These are the activations of a small neural network, seen along a few directions. Each row is one input.
Each table varies a few parts of the input and shows all the possible inputs, shuffled.
A made-up example of a description, with smaller parts first: one of 3 separate values, together with either a single point or one of 9 places along a line or (one of 4 places along a line, together with one of 5 places around a ring).
Shared parts are said once, and a part with two or three values counts as separate values.

Other details of the inputs vary at random and push rows far along two fixed directions, the same in every table; ignore that.

Table:
x1: [-23 -18   1  -6   0 -10  17   5 -12  19 -40   3 -10  36]
x2: [ 69  47  -6 -11 -47  24  54 -54  80  15 -34 -82 -29  -9]
x3: [-54 -64  17 -15  34 -54 -10  42 -58   9 -45  52   3  58]
x4: [ -5  28  12  -3  22  14 -57  15 -44 -59  97  41  39 -36]
x5: [ -5 -14  16  -7 -10 -25   9  26  -5  11  -9 -14 -12   5]
x6: [-46 -33   9 -16  56 -65  13  53  10  30 -20  24  -5  25]
x7: [-21 -38   8  -6  35 -35   6  15 -33  12 -42  28 -10  45]
x8: [ -5  45   1  -3  -5  45 -46  -5  -7 -52  95  19  40 -56]
x9: [-22 -35  32 -19  11 -61  11  50 -44   5 -23   6 -15  39]
x10: [ 17 -15 -12   7 -10  -1  20 -25  20  18 -49  -9 -17  15]
x11: [  2  36   2  10   4  51 -48   2  -9 -47  93  15  31 -68]
x12: [ 67  34 -10  -6 -57  21  48 -54  85  15 -38 -76 -29 -17]
x13: [  6 -14 -10  16 -22   2  20  -8   7  31 -41 -23 -19  14]
x14: [ -8 -11 -29  16  20  -7  29 -10  49  47 -40  -8 -12  12]
x15: [ 62  33 -25  21 -68  38  48 -59  53  31 -45 -76 -30  -2]
x16: [ 16  39 -18  24   1  54 -49 -28 -25 -42  79  30  37 -41]
x17: [-49 -48  33 -34  30 -63 -13  55 -49  -9 -16  41   7  41]
x18: [ -1  27 -18  33   6  71 -51 -18 -18 -33  77  29  33 -60]
Description of these inputs: one of 2 separate values, together with either a single point or one of 8 places around a ring.
Question: The inputs of x17 and x3 match in every part but the choice among 2 separate values. If x8 is changed in the same way as x17 into x3, which row does it become?
Answer: x1

Table:
x19: [-35 -22 -11  11  48  16 -32   7 -21 -22  11  45  34   4]
x20: [  6 -22  23   1  29  -9 -37  13 -52 -30  29  31   2 -20]
x21: [ 22   6 -14  19 -17 -23  57  -2  38  65 -52 -44 -39  10]
x22: [-33  -2  32 -22   6   7 -32  37 -43 -24  29  34  17 -15]
x23: [-28 -12  24 -10   9  -9  18  32 -40  -4 -13  -8 -23  41]
x24: [-25 -12 -14  39   5  16 -26  21 -47 -12  40  26   1 -13]
x25: [ 66  69 -34  11 -41  62 -22 -71  45 -10  49 -20  35 -31]
x26: [-24  -3   0 -14  -8 -14 -33   3 -22 -35  37  43  35  -4]
x27: [ -9 -43  32 -19  11 -40 -19  38 -28 -12 -19  23  -7   2]
x28: [ 38  -7  14  -7   8 -50  49   8  33  32 -51 -38 -39  19]
x29: [-24  18  21 -11  41 -14 -11  38 -35  -9  44  29  11  -8]
x30: [ 37  52 -38  33 -21  92  -3 -69  47 -32  41 -20   0 -52]
x31: [-26 -32  12 -17  14  -9   0   7   1   7 -42  30  -9   7]
x32: [ 71  72 -30  11 -41  29  29 -67  61   5  14 -38  -3 -30]
x33: [ 19 -37  16  -1  -4 -38  44  12   1  11 -63 -41 -50  46]
x34: [-25 -15   2  18 -11  13 -40  21 -30  -3  31  37  17 -36]
x35: [-17  17 -18   5  24  18 -12 -16  29 -22  40  22  14 -31]
x36: [ 19  11 -22  22 -19  23  -4 -10  25  42   0 -24   6  -5]
x37: [ 65  44 -26  27 -29  66 -20 -48  48 -35  44 -48  27 -57]
x38: [-50  -6  23 -28   8  -4 -27  42 -29 -28  42  27  26  -6]
x39: [  4  34   6 -11   9  34 -27   7  -6  -3  44  -3  28  -8]
x40: [-10 -20  16 -21 -15 -34  -3   6 -25  -2 -32  29   0  25]
x41: [-10 -11 -12  10 -21 -34  49   9  35  49 -46 -41 -34  20]
x42: [  7  15 -19  11  -5  16 -26 -22 -18 -31  24  17  39   3]
x43: [-20  11  -7  -3  13 -26 -20   2 -18 -31  46  39  24  -2]
x44: [-13 -25  -1 -24 -12 -14  44 -11  53  28 -70 -21 -22  26]
x45: [ 26  19 -15  12 -30  11  18 -35  -2 -17  -5 -13 -12  19]
x46: [  9 -14  -8 -13  14  -6  32 -17  46  50 -72 -23 -18  44]
x47: [ 18  25 -16   7  20  14  24 -28  46  17  -9  -3 -11 -17]
x48: [ -2  -4  11 -16 -13  -5  45  11  12  28 -65 -56 -17  50]
x49: [-40 -18  -3  14  -8   1 -34  25 -17  -6  45  30  27 -28]
x50: [ 19 -19  12 -10  24 -25 -17  19  -2  10  -5  -2   6  16]
x51: [  1 -29   6 -13  12 -12  45 -19   8  37 -87 -11 -43  36]
x52: [ -4 -34  17 -23  -5 -38   3  25  11  -8 -16  -9  -5   4]
x53: [-19 -13  10  -4  37 -37 -29  33 -16 -35  49  26  11 -18]
x54: [ -8 -24  14 -13   9 -34  -3  -1 -58  -4 -21  36  -6  36]
x55: [-19  36   5 -11   5  13  -8  12   4 -24  56  -4  12 -23]
x56: [-15 -10  33 -20  10  -8  14  19 -44   8 -22  -2 -19  24]
x57: [ 54  40 -28  37 -59  65  18 -59  34  24   2 -54 -19 -50]
x58: [-27 -34 -11  24   6 -14  -1  28 -24  25 -28   0   6  25]
Question: What do these inputs look like to the network?
Answer: one of 5 separate values, together with one of 8 places around a ring
Question: The inputs of x56 and x54 match in every part but the choice among 5 separate values. If x22 is changed in the same way as x56 into x54, which row does it become?
Answer: x40
Question: The inputs of x26 and x49 match in every part but the choice among 5 separate values. If x42 is changed in the same way as x26 into x49, which row does it become?
Answer: x58
Question: Change only the place on the ring of 8 in x31. List by row number the other rows that result.
Answer: x19, x30, x35, x44, x46, x47, x51
Question: Change only the choice among 5 separate values in x35. List by row number the other rows that result.
Answer: x41, x43, x53, x55
Question: Change only the choice among 5 separate values in x47. List by row number the other rows that result.
Answer: x21, x28, x29, x32
